A small network was shown many inputs. Here are its activations along a few directions, one row for each input.
Each table varies a few parts of the input and shows all the possible inputs, shuffled.
Descriptions start from the smaller parts, as in this example, which fits no table here: one of 8 places around a ring, together with either a single point or (one of 2 separate values, together with one of 4 places along a line) or one of 9 places along a line.
Shared parts are said once, and a part with two or three values counts as separate values.

Other details of the inputs shift rows strongly along three fixed directions, in all tables alike. That doesn't count.

A family of inputs:
x1: [-24  69  -1  -6  56  65  16  19  45  24 -35   7  36 -53]
x2: [ 16 -40  12  55 -62 -34 -31  39  27 -55   6 -23  55  -9]
x3: [ 15   1   1 -33   3 -11  17 -28 -45  23 -15   8 -51  21]
x4: [-24  63  -5  -8 -44 -25  49 -45 -75  83 -22  -2  20 -26]
x5: [-11  -7   1 -38   7 -29  18 -32 -40  31  -9   8 -42   9]
x6: [ 17 -43  16  10 -81 -65  -4  -8 -43  -7  21 -15   1   8]
x7: [ -2 -37   9  10  73  36 -30  53  91 -55  -9  -6   0  -6]
x8: [ -2  39  22  27 -21  45 -32  37 101 -33 -20 -11 108 -24]
x9: [  0 -38   3  90 -40 -21 -14  44  12 -37  18 -46  50 -13]
x10: [ -3 -20 -23  69 -61 -55   8   1 -51   3  48 -25   1  19]
x11: [-17  92 -29  17 -42 -28  48 -41 -65  83   1  11  12 -15]
x12: [ 29 -85  -5  27  23   0 -36  31  15 -70  12 -16 -35  40]
x13: [ 20 -44  11 -48  52  41 -31  -4  24 -38  34  28 -49  38]
x14: [-46  59   2 -22  39  60  25  13  55  35 -15  18  45 -36]
x15: [-11   0 -33 -12  23  -2  16 -23 -47  30  36  15 -59  18]
x16: [-16  75  -4   6  60  64  18  18  46  21 -35  14  38 -48]
x17: [ 24   8 -18 -18  10 -12   9 -32 -48  18 -18  11 -48  25]
x18: [ 19 -41   0  14 -77 -67 -12 -11 -44  -8  17 -20   3   6]
x19: [  8 -34  -9  -9  81  13 -17  17  15 -41   6  17 -64  20]
x20: [  1  38  17  39 -75 -21  -7  24  43  -6 -31 -18 102 -45]
x21: [ -9  50   4 -66  36  34  31 -37 -10  43 -50  29 -21  -4]
x22: [  9 -40  16  39 -73 -18 -43  19  37 -44  23 -38  62  10]
x23: [-11 -45 -11 -15  65  35  -2  20  16 -15  48  15 -56  21]
x24: [-11  29   6  32 -54 -30  29  -7 -45  45  -3 -23  28 -25]
x25: [  7 -84  20 -11 -18   1 -35  -2  22 -49  39  -8  -2  40]
x26: [ 18 -50  -7 -33  67  33 -21   9  19 -34  -5   6 -62  27]
x27: [-25  70  23 -27  46  40  19  18  63  20 -49  12  27 -45]
x28: [ -9  22  -2   1 -20 -38  10 -13 -24  27 -19 -12  -5 -11]
x29: [  9 -20   2 -62   9 -14  12 -39 -42  11   6  29 -45  14]
x30: [ 28  13 -19 -30  16   4 -12 -38 -52  -6  21  38 -48  44]
Each input here is: one of 5 places along a line, together with one of 6 places along a line.
The inputs of x4 and x21 match in every part but the place on the line of 6. If x16 is changed in the same way as x4 into x21, which row does it become?
> x17
Change only the place on the line of 5 in x27. List by row number the other rows that result.
> x5, x7, x19, x28
Change only the place on the line of 6 in x15. List by row number the other rows that result.
> x1, x18, x22, x26, x28

A family of inputs:
x31: [ -1 -56   0  11  53  26 -28  41  58 -53  21  -7 -19  18]
x32: [  2  58  13 -44  23  26   5 -19   9  13 -28  31   0 -11]
x33: [-19  64   4  18  -3  25  15  16  31  21 -15   4  58 -44]
x34: [-16  18   7  55 -67 -27   5  16  12  10   1 -33  65 -16]
x35: [-23  42   7  24  -9  18   7  20  47   9 -17 -12  56 -21]
x36: [ 14   4   4 -43  34  37  -7 -12   7  -9  -7  28 -23  14]
x37: [ -6  56 -11 -15  39  41  18  -8  -3  26 -10  26   2 -23]
x38: [-13 -54   7 -22  27 -10  13   0 -11   1   9  -2 -42   5]
x39: [ 12  40   4 -35 -16  -6  10 -50 -55  30 -10  22 -17  13]
x40: [-22 -15  15 -19  41  32  14  20  37  -1 -22  -2   8 -22]
x41: [ 11 -35 -16   3  15 -18  -5  -3 -36  -9  35   8 -51  17]
x42: [  7   9 -11  -4  35  14   3   2  -7   0   0  16 -21  -7]
x43: [-18 -19  22  15 -22 -18  13  22  21  -1 -30 -27  37 -28]
x44: [ 25 -68  13 -18  42  27 -38  27  46 -65   7   5 -27  24]
x45: [ 10 -30 -16  26 -28 -29   1 -11 -52   4  31 -12 -20  17]
x46: [ 11  25  -2 -45  32  24   0 -16   8   1 -24  28 -16   1]
x47: [-10 -17   8  60 -54 -21  -9  32  26 -15  16 -37  59 -11]
x48: [ -3 -25   6  46 -25 -12 -15  31  35 -27  -4 -34  36   1]
x49: [  4   3  17 -17   8  25 -14  17  54 -26 -15   8  24  -9]
x50: [ 15 -30 -15 -12  55  15  -7   2 -12 -18  17  17 -55  14]
x51: [  8  18 -13  23 -47 -47  16 -24 -64  30   1  -8  -4  -1]
x52: [ -8   2   1 -34   4 -24  21 -25 -38  40 -12  -2 -43  -2]
x53: [  7 -45 -10  37 -46 -55  -6  -1 -41  -8  32 -24 -17  25]
x54: [ 14 -90 -12  28  -2 -27 -21  13 -22 -37  59 -15 -45  38]
x55: [  3 -35   6 -21  34  27 -31  13  49 -40  15  10   1  10]
x56: [ -8   2   2  28   7  28  -7  30  40 -15   2 -12  38 -16]
x57: [-10  59  -9 -18  39  28  18  -5   5  24 -14  27  -4 -22]
x58: [  6  -9 -18   3  -2 -13   7 -23 -50  15  20   2 -35  22]
x59: [ -2 -42  -5  -6  78  49 -20  32  53 -41  25  11 -29  13]
x60: [ 15  43   7 -45  18  10   5 -35 -25  17 -27  30 -23   4]
x61: [-17  45   7  34 -28   0   7  23  32   8 -16 -14  62 -35]
x62: [ -2  11  14  17 -64 -23  -8   9  24  -8 -13 -17  61 -12]
x63: [ -2   9 -12 -18  55  24   2   2   6  -1   5  23 -35   3]
x64: [  4 -34 -11  49 -78 -62   2 -17 -60  11  26 -38   2  29]
x65: [  7 -25 -14  -1  29  -2  -5   3 -16 -11  27  11 -42  11]
x66: [-30  46  23  -8  -8  15  20  13  42  37 -40 -18  51 -45]
x67: [-16  60  -8 -21  39  34  20 -10  10  30 -15  23  -3 -10]
x68: [ -5  -9   7 -29  31   5   8  -1   4  15 -24  -6 -27  -9]
x69: [ -1  50 -18  -1 -14  -7  26 -31 -57  46  -1  13  -6 -10]
x70: [  6  46  -7 -27 -28 -25   9 -46 -44  35 -23  18   0  -2]
x71: [ 24 -28   3   5 -66 -52  -6 -23 -46  -4   2 -11  -5  21]
x72: [ 10 -40  -6  38 -31 -36  -9   8 -21 -16  17 -24  -4  12]
x73: [-10   3   2  15  29  34  -7  32  49 -17   8   1  23 -17]
x74: [ 18 -75  13 -19  40  31 -39  28  51 -64  26   7 -25  29]
x75: [-19  44   6  23  -8  12   6  22  43   5 -20  -9  51 -27]
x76: [  3  39 -17 -13   6 -14  22 -33 -50  37 -15  14 -32   8]
x77: [-11  57   9 -21   6  36  -3  -7  39  11 -30  15  52 -25]
x78: [ 17 -71  19 -17  44  31 -42  24  49 -67  28   4 -23  28]
x79: [-17 -16  20  15 -30  -5   2  20  26   9 -17 -41  39 -22]
x80: [  4  42 -15 -21  36  13  17 -21 -28  27 -14  26 -31  -6]
x81: [  6 -67  -5  46 -35 -29 -18  14 -12 -28  35 -35  -3  30]
x82: [  2  19 -19  -8   8 -10  17 -26 -52  30  20  20 -35   4]
x83: [ 11 -38  14 -12   8  21 -24  19  45 -40  10   3   7  10]
x84: [ 13  14  -9 -33 -16  -9   7 -41 -47  21  -1  20 -22  18]
x85: [-18 -51  21  29 -52 -50   8  21   3  -6  -3 -41  27 -14]
x86: [ 15  -1   0 -55  54  48  -6 -14  13 -12  -5  36 -35  15]
x87: [-11  42   5  24  -5  15   5  21  37   3 -29 -10  51 -29]
x88: [ 11 -25  -2   6 -63 -60 -13 -26 -43   0  18  -9  -2  18]
x89: [  5   4  21   8 -45 -11 -13  12  27 -16 -13 -11  43  -7]
x90: [ -4  43 -17 -23  34  23  20 -27 -30  34  -7  24 -30   5]
x91: [ 13 -16  -6 -19 -32 -30  -2 -30 -42   6  17  10 -23  27]
x92: [  4  39 -17 -13   6 -13  22 -32 -51  37 -13  15 -32   6]
x93: [-17  39   7  52 -55  -2   7  19  24  12 -15 -30  84 -32]
x94: [  3 -28 -12  20 -28 -44   1 -11 -40   3  22 -15 -29  28]
The inputs of x50 and x82 match in every part but one. If x43 is changed in the same way as x50 into x82, which row does it become?
> x38
The inputs of x94 and x64 match in every part but one. If x85 is changed in the same way as x94 into x64, which row does it become?
> x40
What is each input in this table made of?
> one of 4 places along a line, together with either one of 2 separate values or one of 5 places along a line or one of 9 places along a line
Change only the place on the line of 9 in x50. List by row number the other rows that result.
> x42, x48, x51, x72, x76, x80, x87, x92
Change only the choice among 2 separate values in x38. List by row number the other rows that result.
> x66
Change only the choice among 2 separate values in x85. List by row number the other rows that result.
> x52
